A small network was shown many inputs. Here are its activations along a few directions, one row for each input.
In each table, some parts of the input vary, and every possible input appears once, in random order.
A made-up example of a description, with smaller parts first: one of 5 places around a ring, together with either a single point or one of 9 places around a ring or (one of 3 separate values, together with one of 4 places along a line).
Shared parts are said once, and a part with two or three values counts as separate values.
In the rows, zero is written as 128.

Other details of the inputs shift rows strongly along two fixed directions, in all tables alike. That doesn't count.

Rows:
r1: [107  75 186 109 191 133  90  78 137 109  91 119 131 133]
r2: [141  52 173 159 173  90 119  57 125  77 176 117 165 171]
r3: [142  83 145 172 179  69 140  97 148 122 171  45 182 134]
r4: [135 126 121 142 130 125 111  97  97 120 140 148 116 143]
r5: [108  76 148 128 193 132  78 118 123  98 110  94  99 103]
r6: [126 139 112 174 110 124 139 148 134 156 150 123 136 116]
r7: [184 177  52 135  35  71 242 132 111 127 194  83 171 164]
r8: [104  94 154 151 196 143  69  97 118 102 114 123 117 111]
r9: [163 219  39  94  16 130 159 207 147 129 138 171 141 155]
r10: [149  80 126 188 177 104 113  79 115  71 174  73 138 135]
r11: [ 79  80 140 176 175 138  76 152 154 157 133 114 131 114]
r12: [ 96 160 131 108 138 167  85 130 107 137  74 178  83 109]
r13: [102 125 126  97 127 163  78 156 101 142  94 170  64 107]
r14: [ 86 157 142 127 125 174  97 177 131 193  87 178 105  97]
r15: [157 161 127  80  62 118 193 102  93 133 114 186 103 143]
r16: [135 104 115 121 126 114 120 118 105 114 135 118  88 133]
r17: [115  92 109 134 158 139  44 151 157  52 127 127 126 155]
r18: [121 144 103 118 116 154  55 168 136 104  91 190  81 137]
r19: [ 97 149 126 117 130 168  97 131 104 138  90 182  82 119]
r20: [121 147 147  99 110 159  69 133 149 107  83 221 107 155]
r21: [162 213  96 123  56 124 205 148 105 176 111 157 130 104]
r22: [125 143 102 146 119 145 151 168 137 133 152 103 149 131]
r23: [ 89  74 180 137 183 141  84  85 134 101 109 161 128 152]
r24: [ 96 166 133  99 140 198 105 199 138 170  84 128 101  91]
r25: [ 94  91 138 141 188 168  67 124 130  78 125  99 112 125]
r26: [194 152  87 130  90  73 207  80  87 101 153 108 132 143]
r27: [191 147  65 105  69  92 219 102  82  81 153  78 133 157]
r28: [143  70 118 167 175 116 103  97 119  64 187  66 151 168]
r29: [136  95 135 168 186 100 137 115 162  93 191  15 189 131]
r30: [ 84 174 131 100 122 199  94 201 138 174  93 135 104  96]
r31: [152 194  81  67  38 130 200 175 113 165 124 106 118 110]
r32: [198 167  79 155  42  47 237 118 105 137 190 121 180 146]
r33: [158 168  86  86  66 124 179 128  81 134 110 142  79 118]
r34: [160 201  76  77  76 153 188 129  90 115 115 126  94 122]
r35: [141  69 187 206 170  91 146  76 172 115 190 101 212 167]
r36: [154 212 130  99  46 140 222 119 125 174 114 188 143 116]
r37: [122 119 130 126 118  95 143 143 130 160 148 115 142 118]
r38: [132  91 152 217 166  82 119  92 154 113 197  64 194 132]
r39: [165 192  83 101  79 136 184 116  87 131 113 147  83 112]
r40: [123  80 115 186 168 103 129 127 155 100 201  44 193 159]
r41: [130  60 178 155 153  68 147  81 160 116 179  80 207 163]
r42: [110 162 109 111 109 152  57 204 173 160  85 204 121 127]
r43: [101  87 154 139 181 124  89 147 156 154 117  74 130  93]
r44: [ 99 127 170  62 139 156 105 114 125 143  68 175  87 121]
r45: [153  79 111 210 145  71  73 138 184  78 202  83 195 167]
r46: [104 145 112 102 138 188  99 158 108 120  98 153  81 123]
r47: [213 178  96 151  26  53 205 109 162  98 183 167 209 194]
r48: [102 144 126 116 141 182  83 142 110 132  85 165  66 106]
r49: [200 188  73 171  54  72 242 112 113 130 191  94 161 126]
r50: [131 142 113 173 119 129 143 141 141 153 147 112 134 114]
r51: [153 204  73  86  65 161 179 128  90 115 117 135  93 127]
r52: [130 120 114 150 103 104 137 156 130 161 152 118 134 116]
r53: [132 132 166 131 124 137 135  75 117 100 120 165 131 148]
r54: [100  94 203 130 192 135 116 108 176 142 110 119 166 112]
r55: [ 96  88 154 123 197 140  92 169 159 128 119  59 137 100]
r56: [ 98 131 121  77 132 179  82 172 104 127  93 151  73 121]
r57: [ 79  89 162 169 170 121  77 147 144 151 129 125 154 115]
r58: [106 136 123 108 131 173  76 148 100 146  98 170  68 112]
r59: [106  98 145 136 205 131  83  93 128 105 112 115 114 110]
r60: [102 128 123 100 134 150  96 139 100 141  93 184  81 115]
r61: [108 153 167  73 145 170 117 102 124 137  69 181  99 110]
r62: [118 152 109 112 117 150  54 155 135 111  91 201  94 140]
r63: [127 120 125 123 120  94 153 134 130 164 123  98 143 114]
r64: [ 97 127 171  66 124 154 133 151 147 194  54 168 123 108]
r65: [199 159 121 136  78  89 219  54  94  84 155 148 158 151]
r66: [ 99 134 132  88 127 154 104 186 136 198  80 134  84  83]
r67: [141  64 179 192 152  81 145  77 162 117 182  98 214 170]
r68: [134 124 108 156 125 135 119 110 103 105 138 138  99 132]
r69: [102 140 179  68 125 165 128 142 150 195  57 156 124 102]
r70: [104 152 128 104 132 170 113 175 141 187  78 138  97  64]
r71: [127 115 159 122 110 111 162 116 154 160 130 156 164 148]
r72: [137  60 117 139 179 103 111 102 125  63 185  54 143 158]
r73: [141 126 111  95 146 138 135 129 113  91 124  81 101 130]
r74: [128 139 178 145 113 129 165 112 152 144 128 156 170 134]
r75: [131 124 158 133 127 135 135  72 121 109 128 172 132 157]
r76: [ 87  71 153 124 177 137  83 178 161 136 137  76 132 120]
r77: [ 96  64 153 148 171 116  82 160 158 155 132  95 122 105]
r78: [148 174  90  84  70 117 176 127  75 135 120 170  93 131]
r79: [188 152  85 122  79  67 202  74  89 108 165 108 125 148]
r80: [ 96 102 165 148 196 128  94 129 158 146 119  97 150  93]
Description of these inputs: one of 2 separate values, together with one of 4 places along a line, together with either a single point or one of 9 places around a ring.
Changing only the place on the line of 4 turns r31 into r66. The same change can be made to r30. Which row results?
> r50
Changing only the place on the line of 4 turns r41 into r76. The same change can be made to r67. Which row results?
> r40
Changing only the place on the line of 4 turns r3 into r55. The same change can be made to r60. Which row results?
> r56
Which other rows does r14 become when the place on the line of 4 takes its other values? List them by row number.
> r6, r22, r35
Which other rows agree with r23 in the place on the line of 4 and the choice among 2 separate values? List them by row number.
> r1, r2, r15, r20, r44, r53, r61, r65, r75

Rows:
r81: [ 65  90 185 131 176 154  43 167 171 147 100 165 129 132]
r82: [179 219  65 132  26 110 202 171 119 160 143 146 143 113]
r83: [143  75  98 167 158  71 157  82  96  90 196  46 158 148]
r84: [161  82 108 158 152  70 155  77 112  82 190  37 149 136]
r85: [122  77 144 209 184  90 143 115 151 119 186  40 187 120]
r86: [128  48 182 166 216 115  94  58 149  95 160 104 155 137]
r87: [159 216  91  82  28 119 240 153 103 171 121 125 148 122]
r88: [ 94 135 130  59 152 160  72 185 129 148  85 146  66  94]
r89: [140  63 181 167 188  90 134  50 135  83 173  88 169 160]
r90: [170 215  71 115  57 133 177 127  80 127 130 166  89 121]
r91: [190 181  92 122  58  94 206  98 114 102 146 155 161 187]
r92: [172 172  58 103  63  79 219 117  79 115 146  99 123 148]
r93: [181 141  69 175  98  71 207 100  93 100 195  82 136 133]
r94: [ 98  32 193 157 205 102  65 103 183 116 122  95 172 147]
r95: [ 93  31 208 148 214 109  70  98 173 129 132  93 162 139]
r96: [167 201  73 110  64 137 148 141  83 115 128 173 103 133]
r97: [173 166 118 120  48  83 236 105  89 162 144 155 146 144]
r98: [ 83 131 175  79 118 170 121 149 132 194  57 178  91 111]
r99: [ 86  83 183 156 213 163  52 102 140 134  94 150 123 118]
r100: [ 98 127 147  79 101 172  96 168 163 172  72 192 103 123]
r101: [163  87  89 199 146  77 137  99 110  89 206  58 147 152]
r102: [167 100 136 155 137  76 156  53 141  64 175  94 189 174]
r103: [ 85 129 155 112 124 175 117 153 134 194  68 192  90 106]
r104: [ 91 119 114  81 142 160  64 184 135 132  88 139  86 112]
r105: [110 173 106  96 119 184 124 139  89 146  78 177  71  98]
r106: [142 200 101  77  86 170 161 131  77 147  77 172  73 102]
r107: [ 71  71 165 134 198 158  47 177 207 124 119  87 154  92]
r108: [116 146 144 115 128 170  74 147 132 148  90 202  95 120]
r109: [108 139 154 128 145 171  79 125 127 149  99 184 101 118]
r110: [156 206  73 114  37 122 191 187 145 162 132 146 132 115]
r111: [ 64 119 174 112 169 164  97 179 144 171  78 128 107  58]
r112: [127 188  63  85  68 158 133 195 110 145 101 177  77 113]
r113: [102 152 131  61 128 182  86 147 121 130  70 161  74 115]
r114: [162 195  86 119  18 108 191 148 112 170 120 200 120 140]
r115: [ 76  78 171 105 212 174  44 110 126 113  95 115 100 102]
r116: [102 121 160 134 132 158  89 154 138 184  94 179 103 119]
r117: [ 81  82 175 142 197 167  37 133 166 109 110 160 132 147]
r118: [183 129  84 175 102  79 155  90 116  49 188  93 168 174]
r119: [111 145 170  73 145 169  95 129 131 156  67 179  89 114]
r120: [180 120 108 146 116  77 189  67  99  56 177  73 158 165]
r121: [110 185 135  82  78 172 181 172 122 184  94 136 109  88]
r122: [158 115 113 205 137  84 161 106 150 115 209  54 194 131]
r123: [146  71 130 162 171  99  97  91 138  42 181  72 166 172]
r124: [166 132 118 155 101  71 200 116 148 105 194  49 201 149]
r125: [ 81  71 132 157 207 140  22 162 144 114 130  97 111 115]
What do these inputs look like to the network?
> one of 5 places around a ring, together with one of 9 places around a ring
Changing only the place on the ring of 9 turns r92 into r104. The same change can be made to r87. Which row results?
> r107
Which other rows does r82 become when the place on the ring of 5 takes its other values? List them by row number.
> r96, r108, r114, r125
Which other rows does r105 become when the place on the ring of 9 takes its other values? List them by row number.
> r90, r96, r106, r113, r115, r118, r120, r123
